Each row below holds a small network's activations on one input, seen along a few directions.
In each table, some parts of the input vary, and every possible input appears once, in random order.
Descriptions start from the smaller parts, as in this example, which fits no table here: one of 4 places along a line, together with either a single point or (one of 2 separate values, together with one of 5 places around a ring) or one of 11 places around a ring.
Shared parts are said once, and a part with two or three values counts as separate values.
In the rows, 128 means zero.

Other details of the inputs vary at random and push rows far along three fixed directions, the same in every table; ignore that.

Table:
row 1: [138 129 119 138 120 125 111 139 108 124 121 140 117]
row 2: [193 145  70 148 129 113  82 146 101 138 150 141 101]
row 3: [150 135 133 155 107 139 118 133 118 140  97 166 120]
row 4: [138 159 137 150  94 179 129 103 109 170 124 154  76]
row 5: [116 166 173 145  88 187 161  69 143 162 107 141  89]
row 6: [139 166 131 145 115 165 132  88 100 155 118 151  99]
row 7: [118 115 119 103 153  99 139 111 164 116 158  78 151]
row 8: [185 166  98 130 131 126 110  96 121 127 148 124  96]
row 9: [ 88  98 141 139 126 132 128 149 117 134 102 141 160]
row 10: [115 129 134 106 130 117 141  94 177 113 160  72 126]
row 11: [138 105  97 125 152  78  95 173 115 103 129 124 159]
row 12: [150 146 105 127 128 140 117 110 130 138 166 110  91]
row 13: [148 139 117 151 113 146 114 141  91 144 115 164 108]
row 14: [ 58 125 174 117 120 150 153  98 133 115 106 112 144]
row 15: [137 131 147 144 114 157 144 143 113 155 101 174 122]
row 16: [ 69 118 164 124  92 149 152  81 177 142 130  80 107]
row 17: [ 93 118 187 141 121 162 160 151 102 128  60 198 160]
row 18: [168 156 133 151 119 170 142 120 108 160 116 172 108]
row 19: [137 163 117 112 109 130 116  68 167 120 172  66  64]
row 20: [182 160 107 134 103 140 117  98 151 146 163 115  68]
row 21: [145 127 101 117 128 120 118 122 149 132 172  94 106]
row 22: [ 31 136 195 134  67 180 154  55 153 143  97  98  91]
row 23: [113 139 164 140 126 154 149 122  94 133  71 181 149]
row 24: [140 104 117 132 138  95 118 165 137 120 118 136 159]
row 25: [ 99 112 145 120 147 119 134 162 104 106 103 150 160]
row 26: [ 73 116 166 109 115 137 157  95 178 116 134  88 130]
row 27: [188 177  89 142 124 147 108  87 106 149 158 131  77]
row 28: [151 126 115 146 118 128 119 136 133 149 124 138 121]
row 29: [148 121  96  96 166  75 109 144 142  82 164  85 150]
row 30: [119 129 152 145 109 144 131 142 102 133  81 171 128]
row 31: [ 92  89 160 129 131 116 149 169 129 119  86 154 177]
row 32: [127 129  89 118 124  96  94 106 158 119 175  60 103]
row 33: [154 163 117 137 124 145 120  92 109 136 132 136 102]
row 34: [204 179 104 141 117 143 114  96 127 141 153 134  73]
row 35: [144 111  97 114 177  91 120 161 108 114 144 127 172]
row 36: [117 133 119  99 129 108 119  96 169  97 169  62 105]
row 37: [120 136 146 129 109 144 128 120 123 125 111 141 113]
row 38: [126 150 141 140 100 161 124 109 110 140 115 148  93]
row 39: [157 128 118 127 138 112 113 168 102 115 113 161 135]
row 40: [112 141 119 114 127 134 130  67 156 133 171  68 106]
row 41: [ 68 138 203 152  68 188 162  83 136 155  67 154 103]
row 42: [ 87 110 161 130 142 145 163 137 109 140  89 161 179]
row 43: [ 76  91 148 114 128  93 129 136 164 101 114  95 166]
row 44: [ 46  89 155  99 137 109 140 142 141 100 122  96 168]
row 45: [ 65 102 174 113 137 135 169 129 147 122 105 118 174]
row 46: [181 148  94 133 133 116  98 149  99 127 142 147 101]
row 47: [151 111  93 128 145 103 106 163 115 123 149 124 136]
row 48: [171 129 116 133 153 115 133 149 112 126 118 164 157]
row 49: [ 78 122 144 106 126 137 151  85 171 125 158  65 129]
row 50: [122 136 166 150 113 177 158 135 106 159  85 189 125]
row 51: [113 163 125 118 106 152 127  53 157 134 172  65  74]
row 52: [199 167  88 140 131 134  98 129  98 132 151 150  81]
row 53: [ 56 117 168  99 129 122 151  98 161  98 121  80 150]
row 54: [120 123 141 137 139 147 139 159  92 140 104 174 144]
row 55: [155 111 106 141 138 120 121 172 105 138 125 158 143]
row 56: [126 102 141 144 129 133 140 171 109 136  93 173 158]
row 57: [101 108 113  99 154  97 120 140 140  94 160  85 147]
row 58: [163 114 105 115 148  90 118 166 138 113 146 126 141]
row 59: [122 141 130 121 136 126 127 119 119 118 131 119 127]
row 60: [ 78 110 167 110 130 122 150 127 151 105 110 116 152]
row 61: [169 149 103 140 122 141 107 139  95 141 137 156  97]
row 62: [161 122  90 123 128  89 102 122 172 118 169  79 116]
row 63: [101 135 151 114 101 132 135  87 170 123 139  87  98]
row 64: [143 112 101 113 174  94 120 172 110 112 148 125 167]
row 65: [150 132 134 143 116 153 136 142 115 150 114 167 118]
row 66: [ 58  78 169  97 166  87 158 155 141  84  92 120 222]
row 67: [141 129 132 120 147 111 132 143 127 112 122 136 148]
row 68: [166 107  83 113 163  84 110 182 123 118 162 122 149]
row 69: [109  91 125 102 170  90 142 145 148 102 139 101 189]
row 70: [163 120 115 132 150 125 131 169 112 129 127 163 144]
row 71: [128 114 117 100 149  90 129 132 171 101 165  81 137]
row 72: [153 111 103 146 136 119 113 169 109 141 121 157 148]
row 73: [135 138 119 129 136 133 122 139 105 128 131 143 119]
row 74: [120 110  94 115 137  90 102 126 157 120 171  66 128]
row 75: [135 108 112 115 169 102 134 171 118 117 138 131 174]
row 76: [123  99 136 114 169  92 138 167 115  95 102 151 200]
row 77: [ 67 118 146 123 102 128 122  89 159 117 128  77 121]
row 78: [110 114 146 115 123 118 133 131 147 110 124 118 136]
row 79: [ 93 133 156 140  93 147 128 100 138 135  96 126 113]
row 80: [174 143 121 152 109 138 117 137 111 140 111 167 103]
row 81: [139 109 125 131 129 110 128 154 136 121 123 135 143]
row 82: [111 100 112 101 157  99 131 145 153 106 165  86 153]
row 83: [129 138 134 150  99 160 135 115 123 163 120 143  98]
row 84: [151 135 111 129 154 121 121 160  89 124 124 157 146]
row 85: [167 127 102 131 152 121 124 168 106 136 139 156 135]
row 86: [163 137 102 131 146 128 128 124 117 141 146 135 133]
row 87: [104 101 110 116 133  97 118 129 165 124 156  74 142]
row 88: [188 151  82 134 126 130  99 127 117 145 173 123  80]
row 89: [124 150 174 155 107 180 164 104 108 162  72 192 130]
row 90: [107 114 153 148 116 139 127 154 102 127  68 179 156]
row 91: [130 139 144 160  90 169 134 104 133 166 105 150 101]
row 92: [113  98 135 139 140 124 130 184  90 133  95 173 167]
row 93: [175 145  89 127 149 122 111 132 115 132 167 120 114]
row 94: [131 124 132 136 118 127 120 143 113 120 105 148 128]
row 95: [ 87 149 138 127  81 153 127  56 161 144 153  67  65]
row 96: [174 166 100 134 134 128 110 101 108 134 145 130  98]
Each input here is: one of 2 separate values, together with one of 6 places along a line, together with one of 8 places around a ring.
Q: Changing only the place on the line of 6 turns row 71 into row 24. The same change can be made to row 12. Which row results?
A: row 9
Q: Changing only the place on the line of 6 turns row 63 into row 66. The same change can be made to row 38. Which row results?
A: row 33
Q: Start at row 79 and move only the place on the line of 6, one step at a time. The first step leads to row 30. Which rows follow, in order?
A: row 39, row 19, row 53, row 23
Q: Start at row 62 and move only the place on the line of 6, one step at a time. The first step leads to row 81. Which rows follow, in order?
A: row 20, row 26, row 10, row 48
Q: Start at row 84 and move only the place on the ring of 8, one step at a time. The first step leads to row 64. Which rows follow, in order?
A: row 75, row 45, row 5, row 67, row 53, row 59
Q: Change only the choice among 2 separate values in row 22. List by row number the other rows that result.
A: row 1
Q: Change only the choice among 2 separate values in row 95. List by row number the other rows that result.
A: row 13

Table:
row 97: [ 64 110 169 112 146 140 154 134 131 104 106 132 174]
row 98: [187 181 121 155 116 176 129 106  94 150 126 167  82]
row 99: [ 96 124 118 116 103 121 115  69 197 130 175  40  98]
row 100: [155 159 120 161  81 167 110  99  97 159 119 153  63]
row 101: [ 52 129 175 107 128 143 160  96 156 114 122  88 140]
row 102: [133 129 128 103 153  92 126 123 140  91 131 111 152]
row 103: [192 124  64 132 152  74  89 165 133 128 165 109 126]
row 104: [ 77 120 188 163  88 184 152 138  99 143  55 186 135]
row 105: [147 122  94 111 115 102 107 105 188 125 191  62  87]
row 106: [150 136 118 111 136 129 136 107 154 131 164 109 114]
row 107: [109 157 158 159  71 195 127  88 130 160 106 148  71]
row 108: [114 114 125 110 161 113 127 151 100 107 125 145 167]
row 109: [ 73  83 150 127 126 113 141 141 148 115 107 108 175]
row 110: [123 118 122 112 169 101 129 170  87 110 116 151 172]
row 111: [208 156 115 171 139 162 134 155  59 162  89 227 135]
row 112: [112 131 137 121 143 125 146 113 140 134 129 112 146]
row 113: [105 128 114 119 105 124 103  95 149 125 157  82  91]
row 114: [160 147  98 117 141 119 115 110 111 118 161 109 110]
row 115: [134  93 125 127 144  96 129 195 121 126 111 155 165]
row 116: [ 58 125 157 124  93 141 131  92 143 136 118  93 104]
row 117: [ 62 110 190 115 130 148 182 124 140 134  92 139 165]
row 118: [174 152 128 163  79 171 129 107 125 171 122 160  66]
row 119: [140 101 116 119 145  74 104 176 124  92 108 140 166]
row 120: [198 137  72 121 172  98 106 144 123 123 168 127 141]
row 121: [151 100 127 119 168 106 148 185 105 112 115 167 185]
row 122: [154 141 100 133 123 112 100 139 135 127 151 107  96]
Q: What do these inputs look like to the network?
A: one of 2 separate values, together with either a single point or (one of 3 separate values, together with one of 4 places along a line)
Q: Changing only the choice among 2 separate values turns row 122 into row 101. The same change can be made to row 113. Which row results?
A: row 108
Q: Change only the choice among 2 separate values in row 99. List by row number the other rows that result.
A: row 120
Q: Change only the choice among 3 separate values in row 111. List by row number the other rows that result.
A: row 112, row 120

Table:
row 123: [176 137 106 150 138 136 118 171 118 155 135 165 117]
row 124: [ 98 155 195 118 122 171 197  48 164 139 108 126 138]
row 125: [136 114  98 127 138 115 116 118 159 129 162  83 144]
row 126: [116 128 156 130 129 149 130 168  78 111  79 195 146]
row 127: [ 69 147 161 123 105 157 147  86 171 138 143  70  94]
row 128: [144 128 114 117 107 119 114 113 179 118 174  83  82]
row 129: [175 150  97 151 123 127 108 120 152 156 149 118  99]
row 130: [176 120  93 138 123 111 115 129 120 149 140 135 124]
row 131: [132 147 161 161  95 162 131 128 109 136  70 180 114]
row 132: [160 132 116 154 158 112 117 194  91 131  91 179 168]
row 133: [105  99 103 106 181  98 120 166 116  95 157 105 180]
row 134: [139 172 117 127 126 151 115 106 119 142 151 115  85]
row 135: [122 103 153 152 107 157 137 143 110 130  78 183 160]
row 136: [164 144  96 152 151 134 109 137  88 135 125 159 141]
row 137: [123 168 155 147  86 168 122  81 116 133  96 151  89]
row 138: [ 22  93 183 101 132 103 153 124 130 107  79 111 188]
row 139: [144 111 105 113 117 123 116 119 159 109 176  89 110]
row 140: [ 91 118 183 154  83 169 148 115 143 141  68 166 127]
row 141: [121 113 107 114 180  74 108 179 111  94 124 124 195]
row 142: [160 116 103 127 153 124 109 169  83  98 130 166 142]
row 143: [103 130 149 136 116 163 146 117  83 149 102 168 120]
row 144: [135 132 104 124 120 144 124  98 164 142 186  74 100]
row 145: [199 158 123 110 170 138 162 127 120 130 148 159 131]
row 146: [114  85 107 108 166  78 107 157 124  67 134 110 189]
row 147: [ 68 113 154 124 119 132 144  91 120 130 104 118 146]
row 148: [116  79 109 101 147  90 133 160 136 117 153 103 162]
row 149: [152 159 118 140 103 118 120 100 133 151 129 114  84]
row 150: [132 135 114 107 126  98 122 122 149 128 165  77  92]
row 151: [157 168 115 125 115 140 116 110  97 152 137 141  72]
row 152: [102 122 135 102 121 110 123 119 172  93 159  64 106]
row 153: [187 139 101 140 119 123 117 152 116 163 141 158  87]
row 154: [ 57  82 166 116 120 101 151 130 165 129 100 105 166]
Q: What do these inputs look like to the network?
A: one of 2 separate values, together with either a single point or (one of 3 separate values, together with one of 5 places around a ring)
Q: Change only the place on the ring of 5 in row 143. List by row number the other rows that result.
A: row 148, row 150, row 151, row 153
Q: Change only the choice among 2 separate values in row 126. List by row number the other rows that result.
A: row 137
Q: Change only the choice among 2 separate values in row 148. List by row number the other rows that result.
A: row 130
Q: Change only the place on the ring of 5 in row 136. List by row number the other rows that result.
A: row 125, row 129, row 132, row 141
